Each row below holds a small network's activations on one input, seen along a few directions.
Each table varies a few parts of the input and shows all the possible inputs, shuffled.
A made-up example of a description, with smaller parts first: one of 2 separate values, together with either a single point or one of 9 places around a ring or (one of 6 places along a line, together with one of 8 places around a ring).
Shared parts are said once, and a part with two or three values counts as separate values.
In the rows, 128 means zero.

Other details of the inputs vary at random and push rows far along two fixed directions, the same in every table; ignore that.

Table:
x1: [120 113 172 128 143 126 116 135 136 142 176]
x2: [111 142 111 117 133 133 101 123 144 136 123]
x3: [123 139  91 133 118 133 138 114 114 123  85]
x4: [108 135 113 124 120 126  92 129 147 137 126]
x5: [134 127 100 149 124 143 172 125  87 110 103]
x6: [162 135 160 121 127 136 147 152 115 143 138]
x7: [133 118 142 137 132 125 150 120 113 124 131]
x8: [123 116 152 130 132 124 124 126 128 136 153]
x9: [139 129 112 152 136 134 185 124 102 103 125]
x10: [138 110 126 143 123 127 154 130 110 115 134]
x11: [134 110 140 130 128 121 134 126 125 124 134]
x12: [128 200  41 110  66 133 105 112 171 135  46]
x13: [130 130 110 132 132 127 136 124 121 115 105]
x14: [151 141 152 105 113 121 125 143 134 135 129]
x15: [112 149  76 136 112 138 131 121 124 126  92]
x16: [125 123 131 124 134 122 117 129 146 126 147]
x17: [123 113 144 129 133 128 112 134 122 131 144]
x18: [127 121 140 128 146 130 119 136 128 124 149]
x19: [149 103 145 148 144 134 172 135  83 106 131]
x20: [108 142 114 109 131 126  89 117 153 142 109]
x21: [140 112 129 150 130 132 170 138 106 110 141]
x22: [100 124 161  87 133 104  34 122 199 164 156]
x23: [127 111 180 120 154 120 118 129 138 138 167]
Each input here is: either one of 3 separate values or (one of 4 places along a line, together with one of 5 places around a ring).
Question: Change only the place on the ring of 5 in x5. List by row number the other rows that result.
Answer: x2, x3, x15, x20

Table:
x24: [120 114 134 122 137 118 105 124 140 127 132]
x25: [126 127 131 133 135 127 138 123 131 122 141]
x26: [114 158  50 147 105 139 149 108 117 117  65]
x27: [121 151  51 151  96 127 156 115 121 110  80]
x28: [110 106 159 117 132 115  81 130 145 147 155]
x29: [145 164  70 133  98 125 166 121 123 121  65]
x30: [ 97 140 129 111 118 115  69 114 176 153 141]
x31: [ 98 130 124 104 124 111  64 107 171 149 122]
x32: [173 106 199 135 158 138 187 158  75 113 165]
x33: [134  99 187 126 161 125 123 144 131 127 191]
x34: [ 95 128 133 107 119 112  60 110 169 155 128]
x35: [170 102 207 126 153 146 168 158  87 120 181]
x36: [145 164  65 134  84 136 157 125 124 113  66]
x37: [163 105 122 171 158 153 232 143  51  79 126]
x38: [152 131 138 127 120 130 146 138 128 131 129]
x39: [112 129 133 121 142 133 105 124 137 137 134]
x40: [102 124 143 112 133 125  69 133 152 157 152]
Question: What do these inputs look like to the network?
Answer: either one of 5 places around a ring or (one of 3 separate values, together with one of 4 places along a line)
Question: Start at x33 and move only the place on the line of 4, one step at a time. The first step leads to x25. Which rows follow, in order?
Answer: x30, x27

Table:
x41: [133 104 148 163 183 115 215 106  85 109 157]
x42: [101 145  17 148 127 154 137 122 125 116  44]
x43: [169 182  72  98  98 111 142 129 124 105  20]
x44: [108 142  39 138 112 126 147  57 136  87  56]
x45: [176 130 216  90 141 152 140 129 128 129 140]
x46: [144  86 194 137 168 154 110 174 111 157 187]
x47: [155 138  18 162  65 135 197 133 103 110  58]
x48: [139 144  48 154 101 132 154 132  61 100  32]
x49: [159 160 199  94 151 123 143 139 137 168 144]
x50: [166  71 137 165 184 114 232 126  41  53 129]
x51: [132  79 161 133 191 119 129 130 147 122 186]
x52: [163  75 184 145 109 149 194 132  65 110 164]
x53: [ 73 130 157 115 166 130  78 119 139 176 147]
x54: [ 71 171  78 103 130 112  39  99 216 136 153]
x55: [135  89 168 128 125  83 112 133 139 112 144]
x56: [107 134 145 113  94 104  94 123 149 185 150]
x57: [136 120  80 153  98 106 142 125 171 117 102]
x58: [117 114 195 126 132 110  86 149 182 131 231]
x59: [ 80 100 190  94 159 151  44 112 150 153 161]
x60: [141 102 179 143 136 166 139 128  76 128 143]
x61: [ 97 184  70 128  96 153  73 138 152 144 120]
x62: [ 90 174  85  99  61 121  36 132 200 164 150]
x63: [138  81 144 154 180 143 190 150  32  79 114]
x64: [162 158 148  78 133 129  85 154 190 166 121]
x65: [ 99 148 106 137  94  83 114  98 179 154 111]
x66: [115 108 159 121  99 107  93  96 177 129 141]
x67: [208 152 168 138 154 169 249 177  67  78 168]
x68: [ 79 148 122 118 152 156  78 140 151 134 164]
x69: [114 128 179 136 148 136 110 136 105 179 160]
x70: [135 140  37 130  56 102 136 122 101 110  42]
Question: The inputs of x60 and x46 match in every part but one. If x66 is changed in the same way as x60 into x46, which row does it become?
Answer: x57
Question: What do these inputs look like to the network?
Answer: one of 5 separate values, together with either a single point or one of 5 places around a ring
Question: Change only the choice among 5 separate values in x52. List by row number the other rows that result.
Answer: x47, x56, x62, x70
Question: Change only the place on the ring of 5 in x53. List by row number the other rows that result.
Answer: x41, x56, x65, x69
Question: Change only the choice among 5 separate values in x45. List by row number the other rows that result.
Answer: x43, x49, x64, x67
